Each row has a name. Each piece below is followed by the name of the row it came from, unless a question asks for something else. Each question is about the rows just above it. Places in a row count from 1.

j_979: [ 11 -36 -21 -12  24 -28 -22  20]
j_696: [ -3  -3  10   1   0   5 -16  -3]
j_786: [  8 -13   7  -6  34 -16  -8 -10]
j_85: [  4  10  -4  -7 -26  11   6   9]
j_835: [-28 -21  20  17 -26  42  -6   8]
j_719: [  0  -5 -17  12 -31 -25  47  28]
j_254: [  1 -25  12 -10  49 -59  -7 -21]
Which row holds [-10  -8 -16  34] read backwards? : j_786
Which row holds [-31  12 -17  -5   0] read backwards? : j_719
[ 20 -22 -28] is which row, read backwards? : j_979
Where does [  4  10  -4  -8 -26  11   6   9] differ from j_85, and what was there? : 4, [-7]
Changed j_786: [  8 -13   7  -6  34 -17  -8 -10]. Place and old value: : 6, [-16]

j_79: [ -5 -10 -16  11  39 -37]
j_10: [  9  -4 -16  39  11 -21]
j_965: [  7  -4  39 -16  42  15]
Which row holds this, read backwards? [ 39  11 -16] : j_79
Which row holds [ 15  42 -16  39  -4] read backwards? : j_965
[ 39 -16  -4] is which row, read backwards? : j_10
[  7  -4  39 -16  42  15] : j_965
Changed j_965: [  7  -4  38 -16  42  15]. Place and old value: : 3, [39]
Where does [  8  -4 -16  39  11 -21] differ from j_10, and what was there? : 1, [9]

j_984: [  0  15  -1  10  -6  -9   8 -10 -12 -16 -11  -4  23  12   0  34 -18 -13
  -3 -18  10 -23  -4  23 -40 -34  -3  16]
j_325: [ -3  18  -8  39  17  12  -3  -2 -16  15  60  15  -4   5  30  -4  -1  28
   2  21  19  11 -17 -12  33  17 -11  -5]
j_840: [ 16   6 -30  27   5  -9  28   2 -13  -2  -1 -21   2  29  25  33 -20  23
  -9  13   9  -4  -3  -2   4 -38   6  12]
j_673: [ -2  25  -6  37  11   5   3 -10 -12 -11 -16  11  12  11  23  19 -13  14
  -1   5  23  -6 -17   5   1  -9 -11   6]
One entry of j_673 was changed: [ -2  25  -6  37  10   5   3 -10 -12 -11 -16  11  12  11  23  19 -13  14
  -1   5  23  -6 -17   5   1  -9 -11   6]. Where, and from what? : 5, [11]
Which row holds [-11 -16 -12 -10] read backwards? : j_984
Which row holds [12 17 39] read backwards? : j_325

j_138: [-48   2 -30  -1]
j_584: [-19 -13 -17 -15]
j_442: [ -7  -8 -11 -13]
j_482: [ -1  -5  -6 -22]
j_411: [-7 -7 -8 -7]
j_316: [-48  -7  -8  -7]
Where does [-19 -14 -17 -15] differ from j_584, and what was there? : 2, [-13]
One entry of j_316 was changed: [-48  -7  -8  -6]. Where, and from what? : 4, [-7]
Where does [-48  -8  -8  -7] differ from j_316, and what was there? : 2, [-7]

j_219: [-11  -8 -17 -29  -2  29  -3 -24 -12  10   2 -26  -3  -2 -13   2  -3   1
  24]
j_808: [ 29  14  14 -25   1  -8  21  -5  17  13  27 -21  -7 -25   9  -4 -24  -4
  12]
j_778: [ 29  14   8   3   1  -8  21 -12  17  13  27 -21  -7 -25  -8 -10 -24  -4
  12]
j_747: [ 27  41 -25  14   9 -27 -17 -23 -19 -41 -14  24 -13   1   9  -4  -3  32
  55]
Where does [ 29  14   8   3   1  -7  21 -12  17  13  27 -21  -7 -25  -8 -10 -24  -4
  12] differ from j_778, and what was there? : 6, [-8]
[ 27  41 -25  14   9 -27 -17 -23 -19 -41 -14  24 -13   1   9  -4  -3  32
  55] is in which row? : j_747
Where does [-11  -8 -17 -29  -2  29  -4 -24 -12  10   2 -26  -3  -2 -13   2  -3   1
  24] differ from j_219, and what was there? : 7, [-3]
Which row holds [ 13  17 -12  21  -8   1   3] read backwards? : j_778
Changed j_219: [-11  -8 -17 -29  -2  29  -3 -24 -12  10   2 -26  -3  -2 -13   2  -3   2
  24]. Place and old value: : 18, [1]
[  9   1 -13] is which row, read backwards? : j_747

j_997: [  1  25 -22  -9  19 -26]
j_677: [  1 -42  36 -10  15   1]
j_252: [ 25 -20  -2  -4   6  -3]
j_491: [  4 -10   2  -2 -10  59]
[-42   1] is which row, read backwards? : j_677
One entry of j_997 was changed: [  1  25 -23  -9  19 -26]. Where, and from what? : 3, [-22]
Where does [  1  25 -22  -9  20 -26] differ from j_997, and what was there? : 5, [19]
[-22  25] is which row, read backwards? : j_997

